A small network was shown many inputs. Here are its activations along a few directions, one row for each input.
In each table, some parts of the input vary, and every possible input appears once, in random order.
Descriptions start from the smaller parts, as in this example, which fits no table here: ring(8) and (point or (values(2) and line(4)) or line(9)).
Shared parts are said once, and a part with two or three values counts as separate values.

Other details of the inputs vary at random and push rows far along three fixed directions, the same in every table; ignore that.

Rows:
R1: [-19 -15  51  17 -16  -4  20 -36  15  -8  -6]
R2: [ 29 -21 -30   1  17  33 -75 -42 -26  19   4]
R3: [ -2  19   7 -10   3 -31  28  10  32 -25   6]
R4: [-40  14 -60  -6  -1   0  27  43   2  34   2]
R5: [ 46  19 -54  -3  20  11 -26   6  23  -1  12]
R6: [-33  14 -48  -5  -1  -4  21  40   7  38  -5]
R7: [-12   5  15   5   9 -31  27  19  45 -18  19]
R8: [-44  17 -55  24   1 -15  -5  39   4  27   9]
R9: [ -2  20   9  -1  14 -29  25   7  32 -21 -18]
R10: [ 35 -22 -42 -21  16  42 -46 -31 -43  28   2]
R11: [ 75  -3  39 -12  20  21 -43 -37 -18 -35  15]
R12: [ -3   9  59   3 -36 -17  24 -12  -8 -18  12]
R13: [ 35   6 -89  -5  35  12 -12  33  -5  24  21]
R14: [ 10 -33  78   8 -22  12 -17 -63  -6   1  -3]
R15: [ 64  -4  -7   7  46 -21  -5   7  41 -33  37]
R16: [-38  34 -51 -12 -14 -18  -7  45   4  18  12]
R17: [-54  27   6   4 -22   0 -16  19 -33  21 -21]
R18: [-14   3  43   5 -31   1  35 -35   3 -19  -6]
R19: [-13  -7  58   4  -3   8  48 -11 -15 -13 -13]
R20: [-33  16 -47 -11   0 -24  17  57 -11  33  12]
R21: [-21  -8  44  29 -21  -6  35 -17   4 -13  12]
R22: [  8   6   7   9  11 -21  58  22  24  -4   0]
R23: [  4  27  18  12  17 -12  27  11  20 -34 -13]
R24: [-10 -16  58 -17 -17 -14  42 -16   0  -1  -2]
R25: [  8   1  20 -16   7 -22  46  19  28  -6  10]
R26: [ 57  -9 -11  -7  59 -17 -16 -10  41 -36  20]
R27: [-25 -10  20 -19 -19  23 -32  -4 -69  35  -3]
R28: [-34 -21   4   6 -25  32 -43 -46 -49  25  -3]
R29: [-18 -21   8 -13 -25  31 -28 -36 -58  44 -19]
R30: [  0 -35  -5  11 -22 -16  22  52  39 -83 -22]
R31: [ -1   1  21  14  11 -21  20   8  48  -9   5]
R32: [-42  29 -45 -15   0 -25  -7  31  -5   8  -4]
R33: [ 19  -5  74   8 -23  33  -5 -56 -36 -27  -6]
R34: [  8  -3   9  -4  16 -14  50   1  30  -5 -10]
R35: [ 49   0 -36   1 -10  41 -58 -30 -41  13  24]
R36: [ -1  20   0   5   4 -20  34   1  37 -21  -8]
R37: [  1  -4   6  -4  15 -12  63   3  30 -12  -4]
R38: [ 73  12 -25  -1  32   8   5  -9  44 -36  21]
R39: [ 29   6 -69  10  38  -4 -48  28  14  20  21]
R40: [-56   0  -8 -13 -15  -5   3  13 -30  46 -26]
R41: [-10   6  17  22  30  -8  28   6  23 -33   1]
R42: [ -8  10  52   4 -33  -7  20 -14  12  -4  -8]
R43: [-34  10 -28  16  -2  -7   2  19  22  17   5]
R44: [ 27  -6  64  14 -42  18  -2 -51 -25  -9   3]
R45: [-67   7  10   6 -13  -6 -21  18 -33  17   1]
R46: [ 72 -35  38  -9  18  17 -44 -61   5 -20  27]
R47: [-36 -11  24 -23 -20  -4   7  -8 -36  24 -10]
R48: [-50   5   9  -5 -11   7  -4  22 -42  41 -23]
R49: [-13   5   3  19   9 -14  40   8  46 -20  12]
R50: [ 27 -24 -33   1   7  40 -64 -43 -23  19  18]
R51: [ 41   7 -50  -7  55  14 -18  23  -1   7  -2]
R52: [ -7   3  55   1 -27 -10  19 -27   9  -9 -14]
R53: [ 93 -30  42  -6  13  23 -19 -42 -11   2  12]
R54: [ 88 -20 -53 -12   6   5 -19  45  38 -96 -12]
R55: [ 15  21  17  12   0 -26  29  14  28 -18   1]
R56: [-52  20 -38  19  19  -7 -11  37  -2  14  -8]
R57: [-44 -40 -31 -17 -71  19 -10  56 -48  -9 -37]
R58: [ 14   3 -69  -2  51  -6 -49  16  18  14   2]
R59: [  2  19   8   4  11 -20  31  -5  29 -29 -16]
R60: [ 38 -21 -29 -23  11  30 -53 -20 -27  43   0]
R61: [-38  -8  21  11 -15  22 -54 -13 -48  32 -10]
R62: [-35  -4  20  -8 -31   3  14   7 -15  42 -11]
R63: [-56  15 -19  -1 -32   8  -5  -9 -34  17 -14]
Description of these inputs: values(3) and (point or (line(4) and line(5))).
Q: Changing only the values(3) part turns R29 into R59. The same change can be made to R20. Which row results?
A: R12
Q: Changing only the values(3) part turns R13 into R21. The same change can be made to R57. Which row results?
A: R30
Q: Which other rows does R40 become when the line(4) part takes its other values? List them by row number.
A: R10, R29, R47
Q: Which other rows does R25 become when the values(3) part takes its other values? List them by row number.
A: R7, R16

Rows:
R64: [-19  12 -61   4 -21   9 -22  11  -2   6   3]
R65: [ 58 -21 -13 -17  13  30 -93 -27 -33  11  18]
R66: [ -1   4 -16  10  34 -14  21  25  33 -43 -18]
R67: [ -8 -14 -57 -17 -16  15  -4  36 -20  19 -14]
R68: [ 27  10 -11 -20  18 -22  44  44  19 -18  -5]
R69: [-29 -13  50  23 -36 -11  40  -6  17 -30  -3]
R70: [-62 -12  35   2 -30   2 -10 -24 -32  49  -6]
R71: [  6  14 -11  14  35 -24  34  12  43   0  18]
R72: [-63   2  35   6 -18  13  -4 -25 -46  39 -20]
R73: [-24  23 -34  -5  16   2 -35  28 -28   9 -11]
R74: [ 15  37 -14   3   9 -26  24  20  38 -28  10]
R75: [-28 -14 -48   0  -4   1 -36  23  -1  11  -4]
R76: [ 54 -11  73   6 -14  22   2 -85  -2  -4  14]
R77: [ 91  -6  15   1  28  12 -34 -23  15 -32  28]
R78: [-15 -10  57 -12 -14  -8  74  -8   0  11 -12]
Q: Changing only one part turns R77 into R69. The same change can be made to R74. Which row results?
A: R64
Q: What do these inputs look like to the network?
A: values(3) and (point or line(4))
Q: List by row number the other rows that have the values(3) part in common with R72.
A: R70, R71, R76, R78
